A small network was shown many inputs. Here are its activations along a few directions, one row for each input.
In each table, some parts of the input vary, and every possible input appears once, in random order.
Descriptions start from the smaller parts, as in this example, which fits no table here: one of 8 places around a ring, together with either a single point or one of 11 places around a ring or (one of 3 separate values, together with one of 4 places along a line).
Shared parts are said once, and a part with two or three values counts as separate values.

Other details of the inputs vary at random and push rows far along two fixed directions, the same in every table; ignore that.
These rows show it; all are for the same input, with only those details redrawn:
[ 19 -10  -4 -10 -13  -9   8   1 -18  12  52  -7 -11  11]
[  1   2  -6   9   2  -2   0   1  -2 -16   0   0   1   3]
[  1   2  -5   9   2  -2   0   1  -1 -16  -1   0   1   4]
[  0   2  -6   9   2  -3   0   0  -1 -17   0  -1   1   3]
[  1   2  -6   9   2  -2   0   1  -1 -17  -1  -1   1   3]
[  0   2  -6   9   2  -2   0   0  -1 -17   0  -1   1   3]
[ -5  15   0 -29  -5  -2  12  -8  22  -5 -45  -8   8  16]
[  1   3  -6   9   2  -2   0   1  -2 -16  -1   0   2   3]

Table:
x1: [-4 -1  6 11 10  5 -9  6 -2  3 -3  3 -3 -7]
x2: [  0  -3   4   9   8   7 -12   4  -3  -2  -4   0   3  -1]
x3: [ -6   3  -4  14   4  -3   5   0  -1  -3  -4   2  -8 -12]
x4: [  2  -3   3   6   8   9 -14   6  -2 -10  -1   1   6   8]
x5: [ 18 -12   4 -11 -11  -2   0   2 -15  27  51  -2  -7  -6]
x6: [  1   0   2   9   3   6  -9   1   0  -4  -1   1   7 -10]
x7: [ -2   0  -5   8  -2   1  -7   0   1 -14   1   6   4   4]
x8: [  0   1  -5  10   0  -2   1   1  -3 -13  -2   0   0  -1]
x9: [ -9   5  -6  16   6  -5   7   1   1   3  -4   3  -7 -12]
x10: [ -5  -1  -4   8  -3   1  -6   0   0 -11   0   6   2  -2]
x11: [ 17 -10  -3  -6 -13 -10  10  -1 -20  20  49  -6 -13   3]
x12: [  0   3  -5   9   1  -2   0   1  -3 -16   0   0   2   3]
x13: [-4  2 -5 11  4 -4  3 -2 -2 -6 -3  2 -4 -9]
x14: [-13   3  -5  14   3  -2   0   0   4   5  -2   9  -4 -13]
x15: [ 16 -14   6 -10  -5  -1  -3   4 -19  29  49  -3 -11   3]
x16: [-5  0 -3 11 -2  0 -5 -2  0 -6 -1  6  2 -5]
x17: [ 10   5  15 -75 -20  -7  25  -7  13  69   0 -16  -6  22]
x18: [  0  -3   4   7   7   8 -13   6  -4  -7  -3   0   4   2]
x19: [  0   8  10 -37  -9   0  11  -5  18  27 -22  -7   2  -1]
x20: [ -6   2  -1  12   7   2  -4   4   5   6  -3   4   1 -17]
x21: [ -3  13   7 -32  -4   6   1  -4  26  -2 -43  -7  17  10]
x22: [-6  0 -3 10  0 -1 -4 -2  1 -4 -1  9 -1 -9]
x23: [ -6 -27  20  12  18  12   2  -5 -16  -2 -11   6   1   6]
x24: [ -9   2  -2  12   0   0  -1   0   1  -1  -2   8  -5 -12]
x25: [ -3  12   7 -32  -5   6   3  -4  24   3 -45  -7  15   6]
- What is each input in this table made of? => either a single point or (one of 4 places along a line, together with one of 6 places along a line)
- Which other rows does x17 become when the place on the line of 4 takes its other values? List them by row number. => x9, x14, x20

Table:
x26: [-22   0  10  -5  20   5   9  -8  15  -3 -63   4   4   7]
x27: [ 14   0  13 -40  -9   5  -1   6   6  43  17  -9   1  10]
x28: [ 10   3  -6 -27 -21 -20  25  -5   0  34  25  -5 -14   0]
x29: [ 14  15  -5 -44 -26 -10  16   1  11  42  24 -15  -7  -3]
x30: [-11  -6 -19  70  18  -8   1   3 -19 -32  25  14 -15 -29]
x31: [-26   5   6  22  19  15 -19   3  20 -24 -55  16  21 -13]
x32: [  1  -8   1  20   4   0  -2   3 -17   8  29   7 -10  -4]
x33: [  2 -10 -24  75   4  -2 -20  13 -26 -25  63  19 -10 -41]
x34: [ -2   3  16  -3  14  19 -20   5   8   6 -28  -3  15  -9]
x35: [ -7  17 -13  -1  -3   0  -9  -5  26 -65 -50  -2  27  20]
x36: [ 16  10   1 -42 -21  -5   7   1   5  43  32 -11  -8   3]
x37: [ -3  -4  -6  36   7  -6  -6   6 -17  -9  26   8 -13 -16]
x38: [ -2   2   4 -27 -12   2   3  -4  10  21  -1   2   0   2]
x39: [  3  13  -7 -28 -12  -9  10  -7  12 -37 -35 -15  12  36]
x40: [ -4  -2  -1 -16  -8 -10  23  -6  -9  18   1  -1 -13   4]
x41: [-13  28   4 -34   3  10  -3  -4  41  12 -71 -10  16   4]
x42: [  4  -9   7 -35 -11  -9  27 -11  -6  42  11  -8 -11  17]
x43: [ 18 -19  23 -20  -1   2   6  -6 -18  38  37  -7  -6   5]
x44: [  3 -16 -16  68   3   1 -27  11 -31 -19  70  19 -16 -33]
x45: [ -2  -1 -19  39  10  -2  -1  -2 -11 -74  -9  -1   3  19]
x46: [ 35  -3 -15  -6 -21  -6 -10  13 -17 -22  64 -16  -2  26]
x47: [-22   5   9  15  25   8  -7   0  18 -19 -64   9  10  -5]
x48: [ 10 -22  23 -36  -4  -1  21  -7 -14  43   6  -7  -5  16]
x49: [-18  -1  14  21  21  22 -23   0  13 -21 -54  13  21 -18]
- What is each input in this table made of? => one of 4 places along a line, together with either a single point or one of 5 places along a line
- List by row number the other rows that have the place on the line of 4 in common with x48. => x26, x30, x40, x42, x45
- Which other rows does x27 become when the place on the line of 5 takes its other values? List them by row number. => x29, x34, x36, x41

Table:
x50: [ 10  -5   2 -33 -27   3  -1  -6   3  21  23  -5   6   1]
x51: [  7  -8 -30  89   8  -6 -25  21 -34 -32  81  12 -15 -31]
x52: [-27  13   2   6   2   9 -10  -4  35 -34 -69  12  24  -3]
x53: [ -6  16 -20  20   5 -11  14  -5   1 -32 -17   0  -4  -2]
x54: [ 18   5  12 -40  -4   9  -9   3   6  18 -10 -17  12  16]
x55: [  7 -15   1 -31 -21  -8  23 -11  -7   4  22   0  -6  20]
x56: [ -9   9   7 -60 -19  -3  21 -21  29   8 -55  -5  13  25]
x57: [ 25 -31  28  -9   7   3   4  10 -34  69  71  -1 -15  -3]
x58: [ 34 -25   6 -20 -11  -3  15   0 -39  16  72 -17 -17  30]
x59: [ -3 -10  -4  76  34  17 -43  23 -22 -54  15  15   8 -11]
x60: [-13  -4  -3  64  35  14 -28   9 -10 -60 -29   7  11   0]
x61: [-21  25  11 -48   2  -8  27  -9  36  52 -56  -1 -10 -11]
x62: [ -6  32  -7 -53 -15 -18  32 -15  33  13 -54 -14   4  20]
x63: [ 30  -1 -13 -17 -25 -16   3   9 -11  34  83 -14 -21  -7]
x64: [-46   0   9  56  31  21 -24  -3  15 -24 -78  29  10 -43]
- Changing only one part turns x63 into x50. The same change can be made to x51. Which row results? => x52
- What is each input in this table made of? => one of 3 separate values, together with either a single point or one of 4 places along a line
- Which other rows does x61 become when the choice among 3 separate values takes its other values? List them by row number. => x57, x64
- Which other rows does x55 become when the choice among 3 separate values takes its other values? List them by row number. => x53, x58
